These are the activations of a small neural network, seen along a few directions. Each row is one input.
In each table, some parts of the input vary, and every possible input appears once, in random order.
A made-up example of a description, with smaller parts first: ring(5) and (point or (values(2) and line(4)) or line(11)).
Shared parts are said once, and a part with two or three values counts as separate values.

Other details of the inputs shift rows strongly along two fixed directions, in all tables alike. That doesn't count.

Rows:
row 1: [-13   9  44  19  -9   0  28 -19   6   2  17]
row 2: [ 7  5 24 -4 -3 -6  2 -2  1 -5 15]
row 3: [ 20  -1  -5 -25 -22 -13  -9  -9   6 -13  -2]
row 4: [ 11   5  -2 -22  -6 -22 -12  -2  -9  -5  12]
row 5: [ 16 -13 -59 -13   6  13 -17  11   7  -2 -33]
row 6: [ 10   1   5 -14 -25 -34 -14  11 -16   9   0]
row 7: [-19 -14   0  31  26  36  14   4   2  -3  -2]
row 8: [-17 -10  -1  25   7  30  15  -9  20 -10 -21]
row 9: [ 24  -1 -11 -27 -23 -17 -10  -8   6 -13  -3]
row 10: [-11  -1 -21  22  25  14   3   4  -1   6 -18]
row 11: [ 21   2  12 -29 -13 -22 -16   0  -8  -1  20]
row 12: [ -6   5  47  25  -3   1  22 -18   8  -3  22]
row 13: [-20   0  50  17   5  -8  19 -17   9  -1  20]
row 14: [ 16  12  -6 -25 -19 -16 -11  -1 -12   4  12]
row 15: [  5  11  18  -7 -11 -21  -3 -12  -3  -2  20]
row 16: [  2   6  28 -19 -15 -17   2  -8  -3   4  18]
row 17: [  0   2 -38 -10  16  13  -9  19  -9  10 -23]
row 18: [-19  -8  -3  40  25  39  14   3   6   1  -4]
row 19: [  1  -5 -50 -15  13  17 -14  20 -14   6 -18]
row 20: [ -2  -3 -37   1  -7 -13 -18  30  -5  13 -17]
row 21: [-28  -3   5  32  33  24  16   2   8   3 -15]
Each input here is: values(2) or line(4) or (values(3) and ring(5)).

Rows:
row 22: [-12  14  33  10   3   2  21 -19  -6  -1  23]
row 23: [ 24   0   3 -24 -39 -22  -9  -5  -3 -13  11]
row 24: [ 0 -7 -9  6  8 33  5  9  2  0  0]
row 25: [-27 -13   7  55  20  16  16   4  22  -2 -18]
row 26: [ 20   1 -17 -26 -11 -13 -13  -8   5  -9 -19]
row 27: [ 10 -18 -54  -2   0  28 -11  22  -4   8 -28]
row 28: [ 20  -2  -9 -29  -9 -37 -29  15 -15   2   9]
row 29: [ -1  -1  54   7  -5 -32   4  -7   5  -6  24]
row 30: [  3  10  44   9 -11 -10   9 -14  -6  -7  39]
row 31: [-11  13  53  -7 -20 -21  15 -11 -11  11  28]
row 32: [-40  -9  12  61  11  27  28   8  14   2 -11]
row 33: [  9   0 -34 -20  24  14 -12   2   5  -9 -23]
row 34: [-21   0  11  18  16  43  32  -3  10   4  -5]
row 35: [ -2   2  57  -3 -32 -17  24 -37  20  -9  21]
row 36: [ 22   9   2 -42 -12 -20  -8 -14   2 -11  14]
row 37: [  4  12  53   8 -15  -4  13 -13  -4   2  45]
row 38: [  9   4 -44 -15  26   6 -16   7 -11   8 -10]
row 39: [  6   9 -26 -21 -19 -22 -15   7  -9   8 -10]
row 40: [-12  -5 -43  15  23  10  -8  15   6   8 -43]
row 41: [-32  -9   1  35   8  39  32 -11  14  -1 -21]
row 42: [ -6   6 -36   6  29  36  -1  15 -15  19 -15]
row 43: [-19 -15 -28  36  18  16  -1  15  10   7 -24]
row 44: [ 20   5 -23 -16 -25 -20 -19  23 -11  10  -2]
row 45: [ 34   7 -16 -46 -24 -21 -27   4  -9 -15  17]
row 46: [ 12   7 -24 -35  -5   0  -7  -1  -4  -4   0]
row 47: [-15  11  34  15 -22  -7  22  -9   3  11   7]
row 48: [-32  -7  16  34  37  16  20   0   5   7 -18]
row 49: [ 14   5 -41 -15  32   4 -18   7 -11   2 -18]
row 50: [-17   3  54  20 -11  -5  18   4  -3   7  27]
row 51: [ 17   5   3 -29 -35 -10   2  -9  -2   5   2]
row 52: [ 27   1   1 -26  -5 -13 -22  -6   5 -21   9]
row 53: [  9 -11 -37  -9  16  16 -20   9   5  -8  -9]
row 54: [ 18   4  -8 -29 -17 -34 -27  20 -23   1  12]
row 55: [ 14  -8 -56   5  41  17 -27  18 -11   0 -22]
row 56: [ -4  11  44  -3 -29 -35  12 -22  11   0  19]
row 57: [-48  -5  19  43  29  30  31   3  -1  11 -11]
row 58: [ 14 -16 -33   0   4   9 -20   7   6 -10 -29]
row 59: [-25 -12   8  51  38  35  16  -6   6   2   4]
row 60: [ 17   7 -12 -46 -10 -41 -27   7 -17   8   4]
row 61: [  0  -9  44  10 -27 -13  16 -26  18 -16  22]
Q: What is each input in this table made of?
A: values(2) and line(4) and ring(5)
Q: The inputs of row 61 and row 58 match in every part but the line(4) part. If row 28 is changed in the same way as row 61 into row 58, which row does it become?
A: row 29
Q: The inputs of row 59 and row 30 match in every part but the line(4) part. If row 36 is changed in the same way as row 59 into row 30, which row does it become?
A: row 46
Q: Change only the ring(5) part in row 23. List by row number the other rows that result.
A: row 30, row 32, row 45, row 54
Q: Change only the ring(5) part in row 60. List by row number the other rows that result.
A: row 35, row 36, row 38, row 56
Q: Change only the line(4) part in row 60. List by row number the other rows that result.
A: row 31, row 48, row 57
Q: Change only the values(2) part in row 41. List by row number the other rows that result.
A: row 23

Rows:
row 62: [ -3   5  32  -3 -17 -11   8  -4   1  -1  18]
row 63: [-2 -1 -7 13 15 22  6 -3  3 -1 -4]
row 64: [-18  -7  -2  23   9  23  12   7   0   7 -10]
row 65: [ 26  14  -3 -35 -19 -34 -22  -2 -10   0   9]
row 66: [ -5  -8 -14  10  17   8  -3   9  -2   3 -13]
row 67: [  6   8  19 -17  -9 -20  -5  -4  -3  -1  14]
row 68: [  7   2 -45 -17   5   0 -16  15 -12   9 -17]
row 69: [  3  -1 -25  -1  15  18  -5   2  -4  -1  -6]
row 70: [ 11   6  26 -15  -9  -8   2 -10   1  -8  24]
row 71: [  6  10  14 -16 -12 -23  -4 -10  -4  -1  14]
row 72: [  9  -4 -28 -10  13  15 -11   7  -8   1  -8]
row 73: [  3 -12 -15  -1  -6  13   3  -8  18  -7 -17]
row 74: [  6  -8 -26  -7   3  15  -3  -3  12 -15 -26]
row 75: [ -1  -1 -24   6   4  10  -5  12  -3   7 -14]
row 76: [ -3  -3 -12  13  13   4  -2   5   2   2 -10]
row 77: [ -1   1  32   0  -5 -17   4  -6   4  -5  17]
row 78: [  9  11  18 -12 -19 -21   3  -7  -2   1  13]
row 79: [-34  -2  47  38  10  19  38 -11  13   2   9]
row 80: [-20 -11   2  28  17  21  10   8   7   1  -8]
row 81: [ 11  -4 -43 -11   2  -3 -23  16  -9   2 -13]
row 82: [-35  -3  48  43  15  20  35 -16  12   1   7]
row 83: [ 11   6  27  -4 -22 -24   0 -10   3  -6  19]
row 84: [ -2  -3 -24  -4   8   8  -3  13  -8  10 -16]
row 85: [ 12   1  15 -14 -19 -22  -7  -3  -4  -3  14]
row 86: [ -9  -6 -16  15  18   8  -1   5   1   1 -10]
row 87: [ 14   9   4 -22 -26 -23  -9  -2  -8   0  14]
Q: What is each input in this table made of?
A: values(2) or (line(4) and (point or ring(5)))
Q: A walk changes only the line(4) part. It starts at row 75 and steps to row 87. List the rest of the walk in order.
A: row 64, row 62
